These are the activations of a small neural network, seen along a few directions. Each row is one input.
Each table varies a few parts of the input and shows all the possible inputs, shuffled.
A made-up example of a description, with smaller parts first: one of 4 places along a line, together with either a single point or (one of 2 separate values, together with one of 5 places around a ring) or one of 11 places around a ring.
Shared parts are said once, and a part with two or three values counts as separate values.
In the rows, 128 means zero.

Other details of the inputs shift rows strongly along two fixed directions, in all tables alike. That doesn't count.
To show where, the next rows are all for the same input, with only those details redrawn:
[136 166 121 114  92  99 109 133 154 169 141  84]
[129 185  81 140 183 174 134 105 119 113  96 126]
[127 117 135 136 100 133 118 138 139 110 107 136]
[125  92 151 139  80 128 116 147 140 100 106 148]
[125 139 112 143 143 160 128 124 126  98  96 143]

Table:
x1: [133  65 157 158 174 154 159 120  95  64 100 203]
x2: [139 164 131  95  98 103 110 127 153 180 145 101]
x3: [106 169  89 151 199 174 156 102  84 137 121 131]
x4: [ 79  74 136 161 142 180 148 127  88  77 106 198]
x5: [113  12 203 147  46  83 137 163 115 111 137 170]
x6: [108 169  86 140 199 178 139 106 105 134 129 146]
x7: [122 109 138 124 108 141 125 140 137 121 130 161]
x8: [125  88 165 138 127 100 154 119 101 125 139 147]
x9: [163 181 110 120 212 151 155  90 115 114  93 135]
x10: [127 117 135 136 100 133 118 138 139 110 107 136]
x11: [155  78 171 124  98 113 131 142 135 104  99 159]
x12: [122 131 114  94 125  95  99 130 147 154 185  67]
x13: [148 146 122  75 114  94  93 123 157 144 153  67]
x14: [ 94 153 116 136  96  96 124 133 125 181 172  80]
x15: [131  10 204 143  52  85 128 170 130 108 135 177]
x16: [151 174  90 133 206 164 156 104 113 122 104 139]
x17: [122  71 130 119 144 159 118 135 131  46 116 155]
x18: [148 158 130 107 107  98 123 138 147 182 156  97]
x19: [147 182  95 126 199 174 142 103 113 122  91 135]
x20: [128 163 115 121  94 100 115 139 153 171 158  88]
x21: [166 156 144 100 123  74 137 122 147 172 158 100]
x22: [ 99 129 115  98 117  96 110 123 131 156 188  58]
x23: [120  79 144 154 143 155 139 141 104  96 115 179]
x24: [106 170  76 159 193 172 139 113 106 125 125 128]
Changing only one part turns x16 into x5. The same change can be made to x21. Which row results? -> x8
What do these inputs look like to the network? -> one of 4 places along a line, together with either a single point or one of 5 places along a line
Which other rows does x12 become when the place on the line of 4 takes its other values? List them by row number. -> x13, x17, x22
Which other rows does x9 become when the place on the line of 5 takes its other values? List them by row number. -> x2, x10, x11, x19

Table:
x25: [135 178 106 144 160 133 148 112 115 144 116 120]
x26: [114  88 131 150 150 164 130 130 110  75 112 162]
x27: [153 154 125 120 146 101 140 115 127 147 137 103]
x28: [123 113 137 113 110  90 123 133 138 136 150 100]
x29: [135 106 139 117  90  82 114 143 142 149 162  96]
x30: [111 163  98 135 152 146 129 111 114 144 123 106]
x31: [122 153 108 135 124 127 119 126 127 166 138  98]
x32: [146 170 125 115 140 105 135 113 127 157 144  98]
x33: [135 153 114 117 147 114 129 127 135 149 152 103]
x34: [125  89 135 136 148 152 136 138 119  91 114 164]
x35: [112 106 114 147 157 179 136 126 104  85 101 166]
x36: [144  96 147 134 137 127 145 129 117  96 109 154]
x37: [122  80 129 144 152 157 130 135 110  81 108 161]
x38: [132 100 145 141 153 154 145 125 108  82  95 173]
x39: [105 107 123 136 147 167 134 119 106  87 104 156]
x40: [123 121 140 111  86 106 121 148 146 160 152 121]
x41: [114  52 190 111  40  81 102 156 142 126 156 125]
x42: [123 164 105 124 167 144 132 116 130 137 143 118]
x43: [115  90 129 144 152 169 127 131 107  80 108 163]
x44: [116 176  84 152 167 153 133 114 115 140 128 106]
x45: [115  53 186 139  25  85 115 176 150 127 148 147]
x46: [148 154 120 107 143 113 121 117 130 168 141 107]
x47: [116  74 136 135 145 151 133 128 110  76 104 158]
x48: [138 179 107 136 154 132 143 112 116 157 117 114]
x49: [171 206  92  99 128 134  98 124 178 115  93  88]
x50: [134 184 104 118 149 120 131 110 128 163 143 111]
x51: [123 176 108 128 133 127 123 131 132 177 145 100]
x52: [120 110 129 160 145 162 144 126 111  93  96 177]
x53: [173 149 141  90  69 112  84 146 197 128  99  98]
x54: [139 157 108 128 176 129 138 107 132 139 129 121]
x55: [112 162 107 134 133 127 130 115 126 149 140  96]
x56: [106  92 132 141 150 163 136 118 108  69 109 158]
x57: [142 166 119 118 137 120 140 114 122 157 129 114]
x58: [140 127 154 115  82  81 135 137 144 160 144 113]
x59: [136  62 194 113  42  78 104 157 146 139 153 144]
x60: [127  68 179 136  49  94 116 159 140 138 131 152]
x61: [120  93 136 141 144 164 138 128 112  88  92 190]
x62: [121 163 101 126 150 146 138 119 127 140 136 124]
x63: [134 159 121 118 146 118 126 115 135 153 144 115]
x64: [111 164 107 117 140 125 128 112 128 148 144  96]
x65: [118  98 135 135 146 165 133 133 117  92 116 168]
x66: [126 121 138 115  67  80 111 144 148 170 170  91]
Changing only one part turns x55 into x30. The same change can be made to x52. Which row results? -> x60
What do these inputs look like to the network? -> one of 2 separate values, together with either a single point or (one of 4 places along a line, together with one of 5 places along a line)
A walk changes only the place on the line of 4. It starts at x30 and steps to x39. List the rest of the walk in order. -> x41, x47
Which other rows does x66 become when the choice among 2 separate values takes its other values? List them by row number. -> x35
